A small network was shown many inputs. Here are its activations along a few directions, one row for each input.
Each table varies a few parts of the input and shows all the possible inputs, shuffled.
A made-up example of a description, with smaller parts first: one of 5 places around a ring, together with either a single point or one of 11 places along a line or (one of 3 separate values, together with one of 4 places along a line).
Shared parts are said once, and a part with two or three values counts as separate values.

A family of inputs:
row 1: 26.7; -57.5; 42.1; 11.6; -65.3; 6.3; 18.0; 9.2; 30.4; -54.5; -46.2; 35.3
row 2: -61.6; -30.8; -8.0; 57.0; 51.6; 21.7; -29.2; -24.7; -52.1; 22.6; -4.5; -10.2
row 3: 30.3; 14.9; -15.0; -7.9; -4.9; 15.3; 27.4; -34.4; -1.2; -32.0; -3.3; -54.2
row 4: 16.9; -78.7; 29.4; -40.7; -57.6; -20.4; 7.7; 50.4; 38.2; -15.1; -57.9; 48.5
row 5: 0.7; -91.3; 69.4; 38.4; -13.5; 18.8; 50.0; -7.4; 0.6; -38.8; -76.0; 20.7
row 6: 11.8; 56.4; 9.2; -52.0; -30.4; -19.5; 47.2; -25.4; 52.6; -34.5; -0.5; -40.9
row 7: -17.3; -8.4; 13.5; 43.8; 28.8; 8.8; -57.5; -36.9; -29.5; -1.6; 40.2; 14.3
row 8: 6.7; 3.7; -0.6; -7.1; 24.4; 27.5; 49.6; -34.0; -26.4; -12.1; -31.3; -49.0
row 9: 14.0; 44.9; 9.5; -86.6; -12.4; -30.2; 35.1; 28.0; 68.2; 11.6; -17.9; -27.6
row 10: 35.3; 51.5; -27.3; -40.5; -16.0; 4.0; 9.7; 13.8; 20.1; -5.5; -16.8; -24.7
row 11: -21.3; -6.0; -7.6; -17.0; 27.1; 4.6; -58.2; 30.1; 3.3; 56.9; 43.0; 53.1
row 12: -36.5; 7.3; -26.1; 45.9; -5.5; 15.2; -47.9; -7.2; -15.9; 20.2; 27.2; 6.1
row 13: 15.1; 33.2; -13.8; -16.3; -5.0; -12.4; -1.7; 41.9; -11.6; -2.7; 17.1; 2.4
row 14: 28.9; 24.6; -19.3; -64.1; -8.7; -1.4; 11.8; 31.9; 27.8; 31.6; -17.0; -20.2
row 15: 21.0; 72.5; 3.2; -61.8; -20.8; -28.2; 33.8; 8.9; 62.9; -23.1; -16.2; -32.0
row 16: 7.2; 7.0; -7.6; -38.1; 3.3; -16.7; -0.9; 61.3; -4.8; 35.8; 14.7; 8.0
row 17: -10.8; 21.8; 26.2; -29.9; 27.9; -1.2; 82.4; -39.7; 23.2; -31.8; -29.3; -55.0
row 18: -43.1; -26.8; 21.2; 36.5; 64.5; 22.9; -39.8; -36.4; -53.4; 13.8; 14.4; 18.5
row 19: 12.8; 33.1; 9.5; -33.1; -5.7; -15.2; 56.4; -40.3; 44.5; -50.7; -1.6; -62.0
row 20: -17.5; 10.7; 4.3; 24.7; 3.1; 19.7; -59.8; -20.8; -15.3; 15.9; 47.1; 32.3
row 21: -16.0; -15.7; 18.9; 17.1; 36.1; 3.7; 30.0; -3.9; -59.7; -2.8; -3.4; -27.0
row 22: 25.2; -48.4; 23.5; -12.3; -59.1; -12.1; 7.0; 38.3; 32.8; -48.0; -54.6; 46.7
row 23: 6.6; -10.0; -29.9; -17.9; 13.4; -18.2; -10.7; 32.4; 9.1; 60.0; 17.6; 40.9
row 24: -16.8; -27.2; 2.1; 39.3; 42.6; -0.1; 11.0; -33.4; -46.3; 24.4; -7.0; 2.6
row 25: 10.7; -12.4; -8.8; 43.8; 11.1; -12.7; -6.3; -35.0; -23.0; 8.7; 15.9; -1.2
row 26: 12.8; 20.0; -34.7; 7.1; 4.9; -13.0; -12.4; 16.6; 1.0; 24.3; 17.4; 34.2
row 27: 27.1; 37.4; -16.7; -26.3; -32.4; 11.4; 19.8; -18.9; 7.5; -14.0; -1.5; -35.8
row 28: -13.8; 24.5; -11.9; 10.8; 19.1; 11.8; -60.0; 14.5; -4.1; 22.9; 39.7; 45.8
row 29: 6.4; 7.8; -17.5; 23.0; -13.5; -8.9; -10.2; -19.1; -12.1; 21.6; 23.3; 20.4
row 30: -40.3; -9.0; -39.8; 4.8; 18.5; 6.0; -47.8; 43.1; 2.8; 60.0; 22.9; 27.1
row 31: 8.0; -0.1; 7.2; 19.1; 3.8; -9.8; 9.9; -6.8; -35.3; -21.5; 22.9; -30.0
row 32: 7.3; 20.1; -0.2; -2.2; -20.2; -4.9; 4.1; 9.0; -23.5; -7.0; 27.6; -11.2
row 33: -30.8; 21.2; -42.5; 30.6; 11.3; 9.3; -50.7; 28.7; -4.7; 23.5; 21.2; 20.7
row 34: -34.4; -12.4; -17.0; 62.1; 17.6; 8.4; -45.0; -25.1; -29.7; 4.5; 20.1; -13.3
row 35: 28.6; -78.0; 54.7; 37.9; -38.1; 9.8; 27.2; -8.4; 23.5; -62.5; -47.2; 16.7
Question: The inputs of row 27 and row 8 match in every part but one. If row 20 is changed in the same way as row 27 into row 8, which row does it become?
Answer: row 18
Question: What do these inputs look like to the network?
Answer: one of 5 places along a line, together with either a single point or one of 6 places along a line
Question: Start at row 9 and move only the place on the line of 5, one step at a time. The first step leads to row 15. Which rows follow, in order?
Answer: row 6, row 19, row 17
Question: Which other rows agree with row 31 in the place on the line of 5? List them by row number.
Answer: row 3, row 7, row 19, row 25, row 34, row 35
Question: Which other rows does row 16 become when the place on the line of 6 takes its other values? List them by row number.
Answer: row 9, row 11, row 14, row 23, row 30
Question: Which other rows agree with row 10 in the place on the line of 5? List them by row number.
Answer: row 13, row 15, row 22, row 26, row 28, row 33

A family of inputs:
row 36: -45.1; -14.4; -10.3; 36.3; 46.3; 12.3; -51.9; -4.6; -31.8; 43.4; 28.1; 27.9
row 37: 14.5; -18.9; 19.1; 0.9; -12.4; 4.5; 35.6; -17.5; 9.4; -35.4; -34.4; -21.1
row 38: 14.7; -28.6; 20.7; -10.9; -24.1; -1.4; 27.0; 9.0; 16.2; -23.0; -35.2; 1.4
row 39: 8.3; 38.3; -5.7; -31.8; -4.7; -10.2; 10.6; 4.5; 19.9; 0.1; 11.3; -14.0
row 40: 12.5; -19.9; 29.8; -3.4; -14.6; -0.6; 31.6; -13.4; 11.5; -32.4; -25.1; -6.9
row 41: 13.9; -28.3; 25.3; -5.1; -21.4; -3.5; 29.4; 0.2; 16.2; -28.9; -32.3; -0.2
row 42: -31.4; -21.5; -14.1; 68.9; 19.5; 16.7; -72.3; -11.4; -44.2; 23.5; 40.5; 40.1
row 43: 7.3; 41.4; -14.9; -25.7; -5.0; -5.9; 16.5; -2.0; 16.3; -3.1; 4.0; -28.7
row 44: 14.6; 31.2; -12.1; -34.4; -10.3; -12.1; 8.8; 14.7; 23.9; 4.4; 4.1; -8.0
row 45: -25.6; -7.6; -22.3; 43.9; 40.7; 9.5; -43.2; -0.7; -59.6; 41.4; 38.3; 15.7
row 46: 16.2; 28.2; -15.4; -38.8; -14.0; -9.2; 7.9; 21.4; 22.2; 9.9; 0.6; -6.2
Question: What do these inputs look like to the network?
Answer: either one of 3 separate values or (one of 2 separate values, together with one of 4 places along a line)
Question: Which other rows does row 43 become when the place on the line of 4 takes its other values? List them by row number.
Answer: row 39, row 44, row 46

A family of inputs:
row 47: -5.9; 22.9; -19.1; 19.5; -7.9; -7.6; -58.0; 1.2; -0.8; 14.2; 51.3; 33.7
row 48: -15.7; 29.5; -19.9; -11.9; 41.5; -3.7; -27.1; 10.1; -21.0; 49.5; 39.5; 10.2
row 49: 2.7; 25.8; -19.7; -49.9; -4.4; -11.7; 3.6; 24.8; 34.2; 27.3; -1.4; -6.4
row 50: 9.7; 40.4; -17.6; -47.9; 10.0; -3.7; 13.9; 5.5; 22.9; 23.0; 2.4; -12.8
row 51: -2.6; -25.7; 41.0; 22.9; -0.3; 11.7; 28.7; -47.9; -8.3; -51.0; -23.1; -28.4
row 52: -2.5; 46.9; -20.6; -28.8; 7.3; -6.7; 18.0; -7.2; 28.3; 8.9; 0.4; -30.2
row 53: 19.7; 16.4; 2.5; -27.0; -15.3; -15.7; 57.6; 2.1; 17.4; -21.9; -27.2; -35.4
row 54: -5.7; -37.1; -6.6; 72.1; -15.8; 14.8; -49.1; -14.3; -30.3; -1.7; 18.2; 43.9
row 55: -0.4; -48.2; 40.6; 4.2; 13.7; 5.3; 30.5; -16.5; -4.4; -15.5; -36.6; 5.5
row 56: -14.6; -28.7; -8.9; 36.6; 36.6; 14.0; -23.0; -5.8; -49.4; 32.5; 7.6; 15.8
row 57: 20.9; 34.2; -16.1; -18.5; -37.3; -8.9; -19.1; 0.2; 44.6; -12.6; 14.8; 7.1
row 58: 10.1; -54.5; 47.0; 37.1; -37.5; 6.0; 2.0; -22.3; 16.3; -50.9; -25.2; 31.5
row 59: -26.2; 35.8; -22.5; 4.7; 38.8; -5.1; -21.0; 0.0; -14.5; 33.8; 38.5; -5.9
row 60: -26.1; -24.3; -12.3; 52.3; 33.8; 13.2; -15.0; -14.8; -44.2; 15.1; 5.1; -0.9
row 61: 28.6; -4.7; 3.0; -48.9; -25.7; -19.3; 43.7; 37.0; 25.2; -2.6; -27.0; -9.1
row 62: -23.0; -43.2; -8.7; 36.5; 20.3; 8.8; -30.3; 12.3; -37.4; 37.5; 3.5; 27.2
row 63: 30.9; 32.9; 6.1; -24.5; -25.2; -6.0; 50.2; -19.0; 9.3; -41.7; -11.4; -52.0
row 64: 47.1; 4.7; 9.3; -16.5; -60.4; -15.9; 19.3; 11.6; 35.5; -44.1; -12.5; 3.4
row 65: 34.6; 11.9; 5.0; -47.6; -9.5; -11.9; 51.4; 15.2; 13.3; -6.7; -23.5; -18.0
row 66: 29.9; 1.1; 7.5; -36.4; -37.1; -8.2; 27.6; 37.1; 25.3; -23.6; -30.8; -4.2
row 67: -22.1; 20.2; -18.5; -1.6; 14.9; -0.3; -49.1; 27.9; -9.3; 32.5; 34.3; 25.8
row 68: -6.5; -63.1; 39.6; 2.3; -0.5; 1.0; 24.5; 3.2; 7.9; -12.4; -39.4; 18.8
row 69: -21.7; -39.2; -7.8; 47.7; 8.1; 18.7; -43.0; 13.2; -38.7; 16.5; 2.7; 35.8
row 70: 8.6; 61.2; -16.6; -25.3; -4.3; 3.3; 12.6; -27.2; 18.9; -12.8; 14.7; -45.8
row 71: -5.9; -57.9; 42.0; 15.0; -14.0; 11.0; 7.8; 5.8; 7.3; -31.6; -40.9; 23.3
row 72: -23.1; 15.9; -21.9; -12.1; 26.9; -9.8; -36.5; 27.8; -8.6; 52.8; 35.8; 18.5
row 73: -14.6; -9.0; -9.7; 54.1; 22.8; 21.2; -21.2; -37.2; -50.5; -3.8; 21.5; -17.9
row 74: 4.2; 29.7; -15.8; -37.7; -15.4; -0.6; -10.3; 25.9; 35.1; 7.4; -3.4; 0.3
row 75: -14.9; -43.5; 36.8; 22.2; 8.8; 2.2; 36.8; -28.0; -1.1; -31.6; -40.1; -11.5
row 76: -15.3; 49.8; -18.3; 7.6; 27.3; 3.8; -25.5; -20.7; -22.8; 13.4; 52.1; -22.3
Question: What do these inputs look like to the network?
Answer: one of 5 places around a ring, together with one of 6 places along a line
Question: Which other rows does row 70 become when the place on the line of 6 takes its other values? List them by row number.
Answer: row 49, row 50, row 52, row 57, row 74
